Look-ups in named tables: a row name and a column name give one cell, copied from the table.

ran:
cols = reb, zum, mosakud, vop, leni, kub, pena, neb
nar: [56.425, 41.150, 28.725, 5.338, 25.718, 56.615, 75.159, 62.299]
zifo: [69.375, 40.546, 24.378, 18.637, 38.584, 60.515, 71.511, 57.338]
niber: [63.759, 41.107, 39.020, 16.077, 35.151, 49.015, 73.374, 49.303]
raf: [83.762, 52.353, 49.998, 20.527, 32.160, 63.047, 77.049, 41.498]
zipofiv: [52.444, 40.047, 33.262, 25.570, 5.320, 36.080, 52.243, 59.625]
sif: [61.323, 50.542, 48.682, 12.696, 35.969, 63.531, 69.799, 60.131]
nok: [71.614, 32.552, 56.209, 3.474, 33.494, 45.549, 76.169, 51.903]
mav: [62.086, 39.095, 37.136, 24.836, 32.601, 50.599, 62.265, 53.692]
zumude: [66.373, 49.091, 37.727, 19.532, 30.321, 51.661, 67.983, 52.120]
garu: [60.370, 45.661, 35.309, 20.470, 34.709, 57.509, 72.415, 56.671]

What is the reb of zifo in ran? 69.375
What is the neb of nar in ran? 62.299
What is the mosakud of niber in ran? 39.020
What is the zum of garu in ran? 45.661
What is the pena of zipofiv in ran? 52.243
What is the vop of zifo in ran? 18.637
What is the zum of nar in ran? 41.150
What is the reb of nar in ran? 56.425
What is the mosakud of garu in ran? 35.309
What is the neb of zipofiv in ran? 59.625
What is the zum of zumude in ran? 49.091
What is the neb of zifo in ran? 57.338
What is the mosakud of sif in ran? 48.682
What is the vop of sif in ran? 12.696
What is the kub of niber in ran? 49.015
What is the leni of sif in ran? 35.969
What is the zum of raf in ran? 52.353
What is the leni of zumude in ran? 30.321
What is the reb of mav in ran? 62.086

Table sekurit
|  | zis | fepeni | mevegep | kiludef |
|---|---|---|---|---|
| fur | 389 | 167 | 515 | 20 |
| kimun | 647 | 844 | 384 | 661 |
| zogerov | 466 | 437 | 443 | 443 |
| duz | 122 | 420 | 332 | 188 |
| guduru | 500 | 481 | 497 | 402 |
| kom | 497 | 493 | 489 | 408 |
| lotopam | 439 | 297 | 507 | 557 |
| losi | 458 | 415 | 436 | 433 |
| tesu | 471 | 524 | 445 | 502 |
| zup | 547 | 566 | 360 | 226 |
| runapuz | 322 | 266 | 513 | 606 |

kom, zis: 497
fur, fepeni: 167
guduru, kiludef: 402
fur, kiludef: 20
guduru, mevegep: 497
kom, mevegep: 489
kimun, zis: 647
guduru, zis: 500
tesu, kiludef: 502
Which row has the largest zis? kimun

Table fid
	vupe	takito	bik	pepon	danup	bok	duv
sav	96	35	95	158	184	183	93
legu	144	144	113	148	133	101	133
gup	125	146	154	77	36	192	104
nes	141	154	138	114	93	155	116
vorinov	137	133	120	137	131	112	129
bedisi	171	180	85	163	126	88	113
lusin	112	119	208	115	178	217	181

What is the pepon of legu in fid?
148
What is the danup of nes in fid?
93
What is the vupe of gup in fid?
125
What is the bik of legu in fid?
113
What is the pepon of vorinov in fid?
137
What is the duv of gup in fid?
104
What is the bok of bedisi in fid?
88
What is the takito of legu in fid?
144
What is the bik of vorinov in fid?
120
What is the pepon of lusin in fid?
115
Which row has the largest duv? lusin

miv =
|  | zinepev | faf |
|---|---|---|
| sodog | -74.99 | 12.58 |
| tek | 43.32 | -40.79 |
| gal | 59.90 | -29.93 |
| rumuv | -56.79 | -61.52 |
| vivi | -22.13 | -0.45 |
| naf | -49.51 | 17.65 |
| mes | -6.77 | 21.52 |
| setebe | 69.92 | -6.15 |
| mem | -37.44 | -5.62 |
| kepafe | -63.05 | -5.09 |

What is the zinepev of naf in miv? -49.51
What is the zinepev of vivi in miv? -22.13
What is the faf of tek in miv? -40.79
What is the zinepev of sodog in miv? -74.99
What is the zinepev of rumuv in miv? -56.79
What is the faf of sodog in miv? 12.58
What is the zinepev of kepafe in miv? -63.05
What is the faf of naf in miv? 17.65
What is the zinepev of setebe in miv? 69.92
What is the faf of mes in miv? 21.52
What is the faf of rumuv in miv? -61.52
What is the zinepev of tek in miv? 43.32
What is the faf of setebe in miv? -6.15
What is the faf of vivi in miv? -0.45
What is the faf of mem in miv? -5.62
What is the faf of kepafe in miv? -5.09
What is the zinepev of gal in miv? 59.90
What is the faf of gal in miv? -29.93
What is the zinepev of mes in miv? -6.77

depu =
|  | bere | kes | vut | kamo | firu | geb | zod |
|---|---|---|---|---|---|---|---|
| susorub | 17928 | -35999 | 864 | 38989 | 8872 | 32649 | 6232 |
| nekebe | 45115 | -9608 | -46264 | 46881 | 37502 | 42040 | 22466 |
| zar | 39756 | 61738 | -16331 | 37988 | 65015 | 23606 | 23981 |
| kaz | 33887 | -24193 | 638 | 68603 | 21106 | 45882 | 11674 |
| kuz | 61209 | -24272 | 46329 | 34064 | 59431 | 35025 | 6214 |
| tosev | 45705 | 11999 | 32508 | 15775 | 56865 | 29396 | -54584 |
| vumuni | 38768 | 64015 | 14585 | 67440 | 60551 | 53553 | 35706 |

What is the geb of susorub in depu? 32649
What is the kes of zar in depu? 61738
What is the vut of kaz in depu? 638
What is the firu of susorub in depu? 8872
What is the bere of vumuni in depu? 38768
What is the bere of kuz in depu? 61209
What is the firu of zar in depu? 65015
What is the geb of kuz in depu? 35025
What is the vut of tosev in depu? 32508
What is the firu of tosev in depu? 56865
Which row has the largest zod? vumuni

sab =
,zonam,paboz,bivezo,rafo,fuv,tiv
laz,42.0,64.0,6.1,65.7,32.4,32.9
kedodon,19.4,59.2,19.2,73.1,37.1,21.7
nis,62.6,77.9,3.3,57.6,30.0,50.5
sop,21.7,74.9,3.3,84.5,36.3,20.8
kulemet,29.9,71.2,3.6,82.1,35.1,25.9
fet,49.6,54.8,12.6,51.0,30.0,42.2
mim,46.4,19.3,49.5,9.4,34.9,44.3

sop, fuv -> 36.3
kedodon, rafo -> 73.1
sop, paboz -> 74.9
laz, tiv -> 32.9
kulemet, rafo -> 82.1
fet, rafo -> 51.0
kedodon, paboz -> 59.2
fet, bivezo -> 12.6
mim, zonam -> 46.4
nis, tiv -> 50.5
kedodon, fuv -> 37.1
kedodon, tiv -> 21.7
fet, fuv -> 30.0

Table les
         zigom  vibit  nidinav  fata  buleta  vub  bon  zeked  zik  pek
lona       -11    -29      -55   -10     -53  -35   -6     -8   11  -57
lepave     -12    -20      -18   -16     -53  -15  -17    -18  -17  -20
kezu        60    -36      -59    -1     -53   36   -3    -19    0  -58
gav        -32     63      -71    71     -53   53  -74     -6    1    6
divufo     -19    -21      -24   -17     -53  -20  -17    -18  -19  -17
tep        -39      7       89   -41     -53   28  -50    -36  -94   90
mekig      -34      2       56   -31     -53   14  -41    -33  -73   58
panekov    -20    -24      -19   -14     -53  -14  -19    -13  -23  -19
gad        -30    -42      -21    -3     -53    3  -23      4  -39  -19

What is the zik of mekig in les?
-73
What is the zik of gad in les?
-39
What is the zeked of gad in les?
4
What is the zeked of divufo in les?
-18
What is the fata of lona in les?
-10
What is the zeked of kezu in les?
-19
What is the zik of lepave in les?
-17
What is the vub of lona in les?
-35
Row with the largest bon: kezu

lale:
           lar  nagevem  rebovog   mogo    puz  pagum  modof   vili    fuv
doman    -1.64    -2.27    -0.76   1.97  -0.53  -0.14  -1.91   3.48   0.62
gimi      0.87     0.20     0.39   1.42  -0.22  -1.69  -1.43  -0.29   0.99
nusiki   -1.42     1.28     0.14   0.67  -3.69   2.96  -2.83  -0.09   2.54
dezotes  -0.58    -0.69     1.88   0.74   1.46  -1.90  -0.08  -0.50  -3.92
dunabik   0.05    -8.85     9.24   3.43   5.50  -6.30   1.42  -0.06  -3.01
norebo    1.38     5.55    -3.16   2.86  -0.15   0.75  -0.48  -3.95  -0.34
demad    -0.45    -2.88     0.59   5.17   3.83  -3.30   1.01   4.67  -0.31
pumur     3.04    -4.08     2.82   1.13  -0.25  -5.97  -1.42  -0.47  -0.64
piro     -0.12    -1.38     3.90  -5.45  -1.48   1.95   0.51  -2.38   6.16

What is the fuv of dezotes in lale?
-3.92
What is the lar of doman in lale?
-1.64
What is the pagum of nusiki in lale?
2.96
What is the rebovog of demad in lale?
0.59
What is the mogo of gimi in lale?
1.42
What is the puz of norebo in lale?
-0.15
What is the fuv of pumur in lale?
-0.64
What is the mogo of pumur in lale?
1.13
What is the mogo of demad in lale?
5.17
What is the fuv of gimi in lale?
0.99
Row with the largest mogo: demad

